Here are a small network's activations along a few directions, averaged over the inputs that share one value of a field.
Related values have similar rows: they may be neighbours, one step apart, or belong to one group.
In the rows, zero is written as 500.
Strong random noise was added to every row along 22 fixed directions; ignore it. To show where, here is one row again and again, with new noise each time:
[456 670 600 404 567 450 665 542 360 688 538 440 321 648 230 434 450 588
 407 449 629 611 456 654 542 688 534 558 267 334 624 518]
[463 495 430 593 291 462 346 612 590 555 454 601 405 327 427 457 384 302
 431 374 492 550 592 556 408 329 520 394 515 395 423 381]
[402 530 503 607 510 502 404 613 536 577 523 438 444 358 551 346 496 469
 220 491 354 437 566 706 420 428 644 415 654 340 566 656]
[552 403 553 575 476 502 758 779 453 539 414 607 291 473 610 697 540 473
 525 606 524 553 666 526 387 458 556 391 583 424 461 594]
[515 449 479 600 427 406 492 501 357 460 367 502 486 280 478 618 360 330
 357 732 478 346 593 537 449 447 629 410 493 519 560 451]
[429 393 362 479 412 448 537 532 315 395 622 533 459 574 329 656 448 414
 489 550 446 312 353 512 634 425 481 435 347 533 431 358]
[445 367 589 516 606 569 446 590 635 365 642 568 464 580 464 392 672 524
 503 324 513 739 564 526 458 477 470 432 551 441 264 532]
[616 465 595 653 534 476 550 621 488 405 323 278 606 527 455 392 348 388
 498 607 460 524 461 477 453 477 640 675 583 440 490 404]
[472 262 408 513 343 591 392 261 500 617 483 488 549 395 507 560 388 417
 619 292 459 714 681 510 329 330 418 466 639 588 584 235]
[457 322 562 558 360 497 513 672 671 567 413 445 501 297 680 550 560 637
 490 613 459 233 381 416 511 461 413 523 641 490 340 586]
[626 408 316 647 367 645 386 461 500 327 505 678 353 684 498 539 542 538
 676 477 462 504 443 362 358 496 460 496 463 381 244 394]
[451 568 567 367 583 598 459 479 403 515 449 380 719 664 448 173 338 474
 418 430 314 517 310 649 489 410 552 661 637 237 616 533]
[535 887 334 485 770 449 625 441 561 443 682 422 460 842 415 402 732 607
 588 583 567 292 599 556 300 635 722 515 376 498 532 510]
[597 593 406 516 518 519 474 425 236 529 497 474 453 503 342 443 350 565
 354 587 431 667 484 510 483 666 643 463 464 297 512 590]
[405 457 549 599 429 580 402 401 590 463 579 471 465 585 553 656 684 540
 512 553 595 502 546 679 570 483 507 387 397 631 379 595]
[355 505 496 617 591 551 446 288 415 390 384 543 607 427 438 644 429 364
 624 549 536 513 592 522 563 393 526 431 237 622 537 338]
[253 545 774 243 718 442 514 413 383 550 353 750 672 579 452 397 678 329
 337 626 350 543 435 525 491 561 399 347 482 300 514 535]
[583 541 471 385 669 551 561 348 404 570 538 306 640 466 437 547 414 601
 687 568 741 725 572 545 554 595 611 596 293 487 471 522]
[423 702 489 316 449 477 444 352 591 584 460 477 667 435 418 353 466 581
 355 606 448 273 491 530 448 445 614 498 584 483 415 447]
[491 452 426 594 403 499 530 412 430 533 399 643 465 317 493 548 596 441
 599 641 615 467 691 369 248 627 613 169 419 572 464 493]
[590 574 352 548 471 566 487 551 466 447 574 358 406 549 567 678 525 480
 722 515 579 427 581 681 432 449 599 420 538 376 554 574]
[462 503 440 393 505 508 654 628 512 462 666 380 550 709 632 705 584 516
 611 563 433 251 410 656 641 369 474 522 583 612 549 564]
[412 482 476 580 469 519 627 503 298 584 238 338 622 365 508 533 556 519
 579 630 427 581 329 340 627 505 651 355 491 353 460 613]
[415 497 372 690 586 455 584 638 448 700 419 341 338 440 567 416 767 407
 356 564 396 551 301 391 714 631 730 450 340 388 487 538]


Values of Gedev:
g4: [447 631 483 396 379 501 552 361 584 704 340 474 549 586 551 641 594 608
 723 546 614 359 336 424 604 442 387 588 366 478 463 421]
g3: [517 496 421 530 241 473 431 358 402 453 534 474 565 500 404 547 385 562
 364 508 536 533 387 477 701 432 520 445 436 747 464 561]
g11: [610 503 538 169 632 492 635 462 393 514 477 897 292 352 476 409 404 593
 498 519 772 417 502 354 479 631 376 617 237 375 546 520]
g7: [551 482 637 589 650 575 532 372 486 575 442 467 259 586 486 521 554 470
 115 467 282 883 673 594 593 547 654 677 657 530 552 320]
g23: [424 380 463 413 323 500 470 486 429 550 394 549 420 197 424 524 423 572
 520 463 396 244 437 378 399 468 417 365 673 314 490 357]
g1: [357 601 591 373 567 522 535 393 652 532 521 569 510 365 391 686 627 644
 505 582 524 341 673 444 545 570 493 316 499 613 330 357]
g12: [500 622 634 454 391 314 495 487 464 384 555 429 567 493 316 400 464 568
 296 560 643 486 434 527 596 586 540 439 459 688 521 700]
g21: [533 389 278 749 437 561 596 495 258 363 490 500 483 511 424 505 283 522
 494 449 432 559 466 414 550 317 660 537 387 578 508 470]
g6: [404 496 363 581 480 330 309 413 338 285 600 456 659 550 295 426 530 316
 611 348 491 517 514 533 237 329 464 289 534 349 570 506]
g5: [573 639 334 680 381 300 512 456 411 504 385 625 460 512 531 399 413 509
 494 435 606 532 425 301 381 438 431 605 362 559 686 654]
g18: [386 390 564 513 586 482 699 485 507 665 562 394 472 656 446 471 589 638
 608 293 550 565 523 505 385 528 369 605 490 589 694 439]
g19: [411 655 539 553 423 600 421 457 541 692 425 417 719 448 349 353 348 545
 504 566 531 448 557 568 397 566 622 403 388 440 439 484]
g9: [387 564 610 361 708 453 392 576 522 369 578 364 792 372 519 382 496 448
 464 578 479 317 387 609 663 516 506 480 519 481 529 656]
g17: [544 557 234 598 454 513 379 577 610 653 738 394 342 424 453 564 506 808
 617 338 611 482 402 429 588 570 405 588 305 346 319 603]
g13: [414 401 430 503 275 684 597 624 459 555 524 546 703 447 561 549 288 465
 639 451 466 545 469 532 638 271 555 371 465 695 401 532]
g15: [515 286 410 664 399 474 483 498 374 306 463 487 529 498 556 577 609 447
 573 443 493 627 393 329 570 374 482 366 542 589 458 598]
g14: [494 649 616 472 575 513 486 566 555 518 448 404 405 493 379 361 439 551
 640 254 558 543 383 512 523 574 395 648 451 304 668 448]
g20: [612 664 319 506 632 454 530 560 502 542 618 146 675 392 325 595 306 595
 554 596 393 381 624 478 495 556 703 584 638 491 420 319]
g2: [624 493 463 543 454 774 655 683 550 554 578 477 370 648 606 540 571 568
 591 520 393 506 503 473 653 710 632 398 573 589 406 493]
g16: [393 400 483 603 672 582 654 506 311 580 400 545 486 383 476 456 381 582
 457 522 336 519 367 298 657 600 517 572 296 493 539 411]
g8: [531 568 485 587 472 484 418 561 487 379 418 374 678 559 542 359 508 335
 551 550 444 398 397 531 463 412 632 455 610 409 534 572]
g10: [537 465 582 744 373 337 427 387 633 339 559 376 436 540 340 556 607 548
 409 497 593 393 621 413 381 614 463 457 547 840 521 400]
g22: [446 660 519 540 640 550 343 574 753 604 502 520 700 781 597 526 598 381
 653 542 320 473 504 533 443 513 360 620 495 415 354 352]
Gedev is arranged as a line.
Name the neighbours of g17, in listed order.
Answer: g11, g10
Name the neighbours of g12, in listed order.
Answer: g6, g9
Name the neighbours of g4, in listed order.
Answer: g3, g8
Name the neighbours of g14, in listed order.
Answer: g7
What is the length, in steps, of the shortest route from g23 to g2?
Answer: 18
